Each row below holds a small network's activations on one input, seen along a few directions.
In each table, some parts of the input vary, and every possible input appears once, in random order.
Descriptions start from the smaller parts, as in this example, which fits no table here: line(6) and (point or ring(9) or (values(2) and ring(5))).
Shared parts are said once, and a part with two or three values counts as separate values.
In the rows, 128 means zero.

Other details of the inputs shift rows strongly along two fixed directions, in all tables alike. That doesn't count.

Rows:
x1: [174 175 119 149  81 139 187  83 139 103 135  86  53  68 127]
x2: [131 112 141 169  46  77 187 161 110  94 118 162 207 116  72]
x3: [ 91  73 171 143 167  96  34 176  90 121 148 109 190 157 128]
x4: [ 82  62 181 165 204 108  75 147  88 120 141 134 204 165 142]
x5: [104 112 174 108 164  73  79 175 158 134 136 115 199 184 142]
x6: [ 98 140 168 177  75  32 193 163 163  55 124 153 168 112  97]
x7: [150 156 104 169 122 170 213  90 108 116  83 159  56  76 111]
x8: [ 69 151 169 128 147  88  61 190 148 136 141 116 178 149 167]
x9: [154 172  74 121  41 181 193  98 126 140 135 133  90  71 125]
x10: [154 174  89 133  50 174 176 108 107 141  97 130  78  51 120]
x11: [ 86 135 123 167  31 103 172 176 139  86 145 155 188  78 111]
x12: [192 145  90 121  76 148 206  74 106 135  98 148  86  95  85]
x13: [159 112  88  55 181 174  91  82 129 184 134 123  93 179 135]
x14: [105 105 176 102 175  64  87 165 157 131 137 125 199 185 140]
x15: [103 120 179 111 158  89  76 189 155 140 142 113 197 176 149]
x16: [135  97 109 113 221 197  88  65 116 154 146 111  76 153 168]
x17: [ 85  77 141 109 159  99  63 176 144 127 143 136 199 185 121]
x18: [161 122 103  72 186 174  63 104 111 189  95 111  80 156 128]
x19: [112  92 159 114 147 112  70 188 100 159 135 134 216 180 120]
x20: [165 173  89 127  41 178 188 102  97 153 108 130  93  66 121]
x21: [ 80 123 135 185  53  84 169 190 146  50 136 163 165 100  88]
x22: [185 145 103 149 101 181 231  73 101 142  97 159  98  93 113]
x23: [159 124  82 144  88 142 181  54 128  84 141 125  49  79  97]
x24: [ 94 118 148 192  64  58 163 182 118  59 102 166 172 102  73]
x25: [ 59  82 156 147 205 115  91 176 134 114 141 161 187 181 146]
x26: [139 132 158 152  59  49 214 150 149  82 139 151 201 126 105]
x27: [158 130 109  75 179 190  62 119 107 194 102 108  79 146 135]
x28: [147 111  89  58 192 173  78  86 140 170 123 122  75 166 134]
x29: [175 146  71 118  62 163 204  82 137 125 122 137  83 102  96]
x30: [ 61 121 152 136 145 102  43 203 102 137 124 134 185 142 146]
x31: [161 132  77 149  77 149 174  65 129  86 139 115  48  75 100]
x32: [ 92  66 166 142 172  80  35 160  94 117 144 115 189 166 119]
x33: [119 128 176 188  90  74 228 157 160  82 128 164 199 107 129]
x34: [160 152  80 126  64 175 189 105 144 116 119 134  67  79 102]
x35: [123 134  89  93 168 188  41  93 112 169 160  85  73 123 173]
x36: [ 63  87 144 123 167  88  52 185 143 107 139 140 175 185 123]
x37: [ 97 148 166 183  64  42 183 173 165  58 120 143 168 112 101]
x38: [176 159 124  60 170 172  97 107 139 198 132  91  90 168 168]
x39: [ 94  77 171 142 199 115  95 172 106 142 119 159 219 172 135]
x40: [ 99  89 144 105 145 119  75 182 130 148 161 135 209 187 127]
x41: [141 128 106  82 206 156  62  99 108 167  94 125  52 156 124]
x42: [159 177 117  62 150 178  92 106 132 202 137  92  97 143 185]
x43: [141 169 121  91 174 167  58  90 126 176 148  61  72 122 190]
x44: [153  99 116  90 205 157  51  67  90 163 124  98  62 148 130]
x45: [ 92 122 145 198  39  84 148 162  89  72 139 130 184  61 116]
x46: [177 140 133  83 203 174 132  85 140 197 126 118 103 171 188]
x47: [161 203 107 125  55 156 190 101 150 136 116 112  75  62 145]
x48: [ 82  72 155 133 196 123 100 168 136 129 144 161 213 181 145]
x49: [175 141  86 141  96 188 237  71 129 126 121 162  93  99 123]
x50: [122 182  74 139  61 168 169 110 135 115 121 136  52  59 128]
x51: [139 172 130  83 188 162  72 114 154 175 116  93  51 154 161]
x52: [153 178 125 160 120 148 227  85 159 118 102 140  53  84 139]
x53: [175 166 113 145  86 123 191  69 142  98 128  88  52  76 121]
x54: [177 151 117  57 176 157 100  93 141 193 126  92  91 177 162]
x55: [ 98  99 137 197  52  81 162 161 129  43 166 138 176  88  93]
x56: [139 142 109  90 188 181  52 126 106 177  97 112  52 146 137]
x57: [ 95  91 183 126 186  51  70 148 137 112 164  99 187 175 143]
x58: [108 116 181 213  95  63 216 138 142  60 149 137 188  95 130]
x59: [ 81 108 133 176  71  60 178 165 148  39 133 177 167 112  77]
x60: [162 116 105  66 198 166  71  91 109 185  97 122  80 158 124]
Description of these inputs: values(3) and line(4) and line(5).
- Changing only the line(5) part turns x4 into x32. The same change can be made to x39. Which row results? => x18
- Changing only the line(5) part turns x21 into x36. The same change can be made to x1. Which row results? => x53
- Which other rows does x26 become when the line(4) part takes its other values? List them by row number. => x6, x14, x57
- A walk changes only the line(4) part. It starts at x31 and steps to x36. List the rest of the walk in order. => x17, x29
- Which other rows does x55 become when the line(5) part takes its other values? List them by row number. => x16, x23, x31, x35

Rows:
x61: [121 124 136 113 136 118 108 142 132 142 135 125 156 147 137]
x62: [101 111 142 143 119  95 111 159 121 107 134 138 167 136 115]
x63: [107 108 136 134 142 119  97 141 116 124 140 127 152 140 129]
x64: [110 108 141 136 114 102 118 160 124 117 136 135 179 137 116]
x65: [167 153 104  74 187 192  88  74 129 188 125  90  46 143 167]
x66: [152 162 106 158  56 124 206 101 137  89 113 134  78  65 103]
x67: [159 170 104 146  50 135 217 102 136 108 110 139  91  72 107]
x68: [154  91 130 121 198 150 150  90 124 145 113 151 126 168 127]
x69: [ 97 115 149 149 130 100 116 156 132 105 138 131 161 129 127]
x70: [156 152  95 154  52 136 203  95 125  93 119 136  80  69  97]
x71: [155 168 111 160  58 136 218 103 139  96 119 133  85  69 114]
x72: [113 113 135 127 141 132 102 148 121 136 131 132 152 141 130]
x73: [139  81 144 123 189 120 146 116 127 133 123 159 160 179 115]
x74: [108 112 144 143 121 111 119 158 118 120 130 139 171 132 122]
x75: [160 150  92  69 189 193  77  74 132 181 117  94  27 139 156]
x76: [118 110 136 125 139 128 102 143 118 137 135 128 155 140 131]
x77: [157 168 106 153  54 142 219 100 130 108 111 140  91  68 113]
x78: [105 118 145 134 149 111  99 144 127 123 133 123 145 137 136]
x79: [105 114 148 140 123  91 113 152 135 105 140 127 165 133 124]
x80: [111 123 141 124 141 123 110 150 130 138 135 132 160 144 141]
x81: [112 120 146 136 121 109 126 152 128 125 138 135 174 134 135]
x82: [137 141 130 106 149 134 106 122 136 150 127 110 108 143 144]
x83: [171 156 100  64 184 189  86  72 134 190 123  87  40 146 162]
x84: [115 115 137 121 135 117 100 152 122 134 127 131 159 145 123]
x85: [109 113 138 135 117 109 117 162 127 118 132 139 170 137 116]
x86: [111 127 149 135 123  99 121 156 142 116 138 127 161 141 130]
x87: [110 127 153 141 128 101 123 153 133 118 136 127 162 136 136]
x88: [155 165 103 149  50 135 216 109 139 104 115 142  97  74 107]
x89: [162 146  95  77 192 195  80  67 124 183 121  90  32 134 161]
x90: [106 111 132 133 145 125  97 143 118 126 135 130 142 140 130]
x91: [108 113 135 133 145 121  96 142 115 128 132 129 143 139 129]
x92: [102 110 136 140 121 103 111 157 124 107 136 137 160 137 116]
- What do these inputs look like to the network? => values(2) and (point or (values(3) and ring(5)))
- Changing only the values(2) part turns x70 into x63. The same change can be made to x73. Which row results? => x68

Rows:
x93: [150 194 110 147  65 135 184 105 148 102 103  99  28  57 113]
x94: [134 128 113  94 153 184  52 114  90 180 142  89 113 126 163]
x95: [148 190 100 128  60 164 149 129 127 130  94 119  64  68 109]
x96: [138 102 103  93 152 154  82 123 125 153 139 121 115 170 114]
x97: [185 163 104 121  76 151 220  83 127 139 113 142  80  99 107]
x98: [168 199  92 120  37 140 167 120 141 125 101 112  55  67  98]
x99: [139 123 149  94 234 148  86 101 126 175 134 113 103 184 163]
x100: [134 133 158 163 120 105 204 128 163 101 132 139 165 122 130]
x101: [165 150 104 156 110 140 213  60 128 100  98 136  61  92 104]
x102: [144 183 112 149  73 157 156 123 133 118  96 115  45  62 125]
x103: [153 116 118  85 193 138  87  86 128 160 113 114  97 177 142]
x104: [150 130 121  86 159 147  54  99 116 164 156  69 102 136 166]
x105: [ 99 159 118 126  68  99 124 160 141 114 143 133 156 111 126]
x106: [138 106 119  85 180 136  77 112 114 176 113 127 132 184 130]
x107: [132  90 116  77 183 138  68 114 117 167 122 132 125 167 116]
x108: [128 186  90 152  61 165 184  98 136 112 117 133  47  50 144]
x109: [142 125 129  93 175 171 124 132 136 184 120 133 148 161 158]
x110: [160 129  91 157 105 162 202  75 113 103  98 158  56  67  98]
x111: [138 112 117 115 212 166  89  97 105 166 104 131  98 161 150]
x112: [ 74  72 167 173 139  68 113 183 136  66 161 145 211 161 101]
x113: [160 132  75 140  76 184 187  98 115 113 115 143  67  91  91]
x114: [146 133 139 128  88 115 193 138 156 130 128 144 178 131 121]
x115: [ 86 144 128 102 180 130  58 129 146 151 146 100 103 142 174]
x116: [110 106 185 156 111  49 159 168 138  86 146 153 218 157 117]
x117: [120 120 134 132 153 163  67 117  98 157 149  91 117 117 168]
x118: [126 152 137  81 158 114  42 157 146 154 127  83  99 159 147]
x119: [142 125 155 129 116  95 178 137 168 114 136 133 174 146 137]
x120: [115 105 125 149 121 115 150 143 103 120 107 159 172 137 109]
x121: [114 101 140 164 126  89 164 119 131  75 125 154 141 110  91]
x122: [106  92 130 170 124 129 136 153 121  89 139 150 149 130 107]
x123: [ 87  95 177 155 130  81 138 196 110 117 139 170 243 161 119]
x124: [132 106 124 144  97 101 151 136 142  78 145 136 138 131  95]
x125: [ 98 101 182 181 126  88 171 185 145 102 136 161 236 140 137]
x126: [ 86  93 190 179 148  74 139 189 117 102 141 169 233 154 132]
x127: [ 83 153 120 138  77 122 125 166 128 114 133 143 157 101 136]
x128: [128 127 131 139  66 106 120 142 109 120 155 108 170 104 122]
x129: [119 158 107  72 163 138  57 119 148 161 145  94  85 146 173]
x130: [ 79 103 176 189  97  60 121 169 118  77 171 109 214 108 130]
x131: [120  86 113  90 196 158  70 124 101 165 114 141 128 156 123]
x132: [141  94 121  68 212 139  58  95 130 158 124 117  97 174 134]
- What do these inputs look like to the network? => ring(5) and (values(3) or line(5))
- Changing only the ring(5) part turns x127 into x108. The same change can be made to x123. Which row results? => x126
- Changing only the ring(5) part turns x113 into x124. The same change can be made to x131. Which row results? => x132
- Which other rows does x95 become when the values(3) part takes its other values? List them by row number. => x94, x127
- Which other rows does x112 become when the line(5) part takes its other values? List them by row number. => x99, x100, x101, x121

Rows:
x133: [104 126 156 176  60  68 179 170 139  75 139 148 196 106 105]
x134: [102 125 150 176  56  74 176 174 130  79 134 153 198 103 102]
x135: [144 154 122 151  69 120 193 120 138 103 121 134 115  87 114]
x136: [127 127 121 123 140 136 110 120 125 131 130 118 110 127 132]
x137: [ 84  94 160 121 181  99  49 171 123 134 145 123 185 174 143]
x138: [158 107 114 114 166 154 150  90 120 143 112 146 105 149 115]
x139: [109 128 146 165  88  86 162 154 136  86 135 140 164 111 113]
x140: [159 153  94 118 111 171 146  90 120 141 114 119  61  97 126]
x141: [101 108 146  99 179 123  50 162 125 160 139 120 170 177 151]
x142: [139 139 120 117 139 140 121 109 132 136 128 113  96 125 137]
x143: [135 133 112 115 133 154 112 118 120 143 124 122 101 123 132]
x144: [ 85  93 155 109 197 110  35 165 122 147 145 118 175 182 149]
x145: [144 140 105 116 122 158 125 106 121 141 123 118  87 113 128]
x146: [160 114 120 118 171 158 160  87 126 148 115 142 108 146 131]
x147: [128 138 132 131 113 121 140 135 137 123 128 128 134 123 130]
x148: [148 149 115 119 131 147 137 100 132 136 122 115  80 115 135]
x149: [149 148 106 109 119 157 131 106 126 148 121 119  90 116 134]
- What do these inputs look like to the network? => values(2) or (values(3) and ring(5))
- Which of the alternatives is x133? => values(3) and ring(5)
- Which other rows does x137 become when the values(3) part takes its other values? List them by row number. => x136, x144
